A small network was shown many inputs. Here are its activations along a few directions, one row for each input.
In each table, some parts of the input vary, and every possible input appears once, in random order.
A made-up example of a description, with smaller parts first: one of 3 separate values, together with either a single point or one of 11 places along a line or (one of 6 places along a line, together with one of 8 places around a ring).
Shared parts are said once, and a part with two or three values counts as separate values.

Table:
x1: [-10 -25 -11  -6 -19  -1   4 -25  -5   8 -18  -6]
x2: [  4  27 -29  14  27  -2  54  71 -34   9 -11  17]
x3: [  7  -9  16 -19  13  -5 -33 -11   5  -7  -3  -2]
x4: [ 25   4   5 -26  -3  -6 -24 -15   5  -5   1 -21]
x5: [-11  -7  24  10   7 -10 -12 -24  23  17  -5   6]
x6: [  8  -8   6   4 -20 -28  14 -19   8 -11  -4  -1]
x7: [ 29  -3   5 -21  -4   0 -19 -15 -20 -13  -1 -37]
x8: [ -1  31 -21   9  15  45  46  34 -33 -11  29  28]
x9: [-30  28 -33  49  -6  39  16  56  12 -21  14  13]
x10: [  9  -7  23  -5 -15   1   6 -19   4   5 -11 -22]
x11: [-24 -33  -4   9  -3 -15 -11 -20  17  24   6  14]
x12: [ -5   2  19 -20   9 -16 -41 -12  18   4   2  12]
What do these inputs look like to the network?
Answer: either one of 3 separate values or one of 9 places around a ring

Table:
x13: [-17  26 -51  33   1  29  26  72 -20   8  -3  47]
x14: [-34  41 -48   7   3  24  58  64  11  -3  -2  27]
x15: [-39 -13 -62  45  26  32  26  69 -37 -10  13  16]
x16: [-14 -20  46 -22  24   3 -56 -13  35   2   4  29]
x17: [-15 -43  27   7 -65 -23   3 -30  19  -5 -29 -31]
x18: [-24 -24   8  -2  -3 -50  -8 -55   1  38 -20   8]
x19: [ 53   6   6 -60  -2  56  15 -30 -65   0  -6 -53]
x20: [ 1 47 -3 40  3 27 58 46 -5 -1 15 36]
x21: [-27   4  28 -22   4  -8 -63 -23  18  14  24  13]
x22: [-11 -43  26  -6  17 -38   0 -47  22  28 -40  23]
x23: [ 75  15  -2 -67  -2 -27   5 -10 -54 -56   9 -17]
x24: [ -7  10   6  19 -20  15 -60 -35  42 -40 -16 -27]
x25: [-10  34   6  56  17  28  65  32 -14 -16  36  16]
x26: [ -1 -12   1  -3  -4   3 -58 -31  46   4  36  -8]
x27: [  2 -54  -7   7 -28 -35   1 -50  29  34   7 -13]
x28: [ 67  28  18 -31  30 -34 -13  43 -26   4 -28 -65]
What do these inputs look like to the network?
Answer: either one of 3 separate values or one of 5 places along a line or (one of 2 separate values, together with one of 4 places along a line)
A walk changes only the place on the line of 4. It starts at x22 and steps to x18. List the rest of the walk in order.
Answer: x27, x17
Change only the choice among 2 separate values in x18. List by row number the other rows that result.
Answer: x21

Table:
x29: [ 13   8 -27   4  12  21  35  42 -45 -14  23   4]
x30: [ 18  28 -28  -6  -4  16  58  17 -36 -13  14  14]
x31: [-42  -3   3  46  -4 -23 -23   6  53  -9   5  34]
x32: [  7  29 -29   0  15  29  25  54 -38 -19 -19  -3]
x33: [ 24  52  -5  17  14  23  36  65 -17 -12   3 -18]
x34: [ 39   3  37 -56  -3  17 -71 -55   2 -27  17 -36]
x35: [-43 -25  20  22 -11   8  18 -29  22  23  -3  34]
x36: [ 41 -14  37 -60  27 -55 -28 -30 -13  22 -22 -13]
x37: [ 31 -41  18 -22 -45 -39 -16 -61   5  -3 -32 -64]
x38: [-41 -23  -8  35   9   6  -8 -20  24  32  11  21]
x39: [-48 -13 -17  19 -11  -4 -26  10  44  20   2  28]
What do these inputs look like to the network?
Answer: either one of 3 separate values or (one of 2 separate values, together with one of 4 places along a line)
A walk changes only the place on the line of 4. It starts at x31 and steps to x39. List the rest of the walk in order.
Answer: x38, x35
Which other rows belong to the same alternative as x37? List them by row number.
Answer: x34, x36

Table:
x40: [-69 -66  -7  36  -4 -63 -20 -27  44  46 -35  36]
x41: [ 49 -42  35 -45 -13 -98   8 -68   3  37 -44 -41]
x42: [-52   0 -28  46 -43  17  22   5  36  -8  17  31]
x43: [ 27  47 -17   6  27  22 -32  69  -6 -31  20 -19]
x44: [-40  15 -22  55  28  20  89  52  -6  19  11  77]
x45: [ 38 -39  50 -30 -24 -16 -29 -91  -6   2   6 -46]
x46: [  9   1  51 -42  14 -29 -68  -8  31   5 -19   5]
x47: [-64 -55  -2  31 -21  15 -43 -53  59  34  19  23]
x48: [ 39  10 -27 -10 -13  22  50  39 -49 -16 -30 -58]
x49: [ -1  17  44 -38  22  29 -86 -45  31 -15  19  -7]
x50: [ 14  38 -17 -19  53  15   5  61 -39  -9  42  27]
x51: [ 38 -14  -4 -24 -40   3  25 -31 -36 -40  -9 -43]
x52: [ 34  15 -31 -33  14  16  80  26 -90  20 -17   1]
x53: [ 21  38  -6 -15   8  26 -51  11   7 -43  18  -2]
x54: [-42  34 -18  82  -8  21  50  60  18  -1   2  16]
The inputs of x44 and x40 match in every part but one. If x52 is changed in the same way as x44 into x40, which row does it become?
Answer: x41
What do these inputs look like to the network?
Answer: one of 3 separate values, together with one of 5 places along a line
Change only the place on the line of 5 in x46. List by row number the other rows that result.
Answer: x43, x49, x50, x53
Change only the choice among 3 separate values in x48. List by row number the other rows that result.
Answer: x43, x54
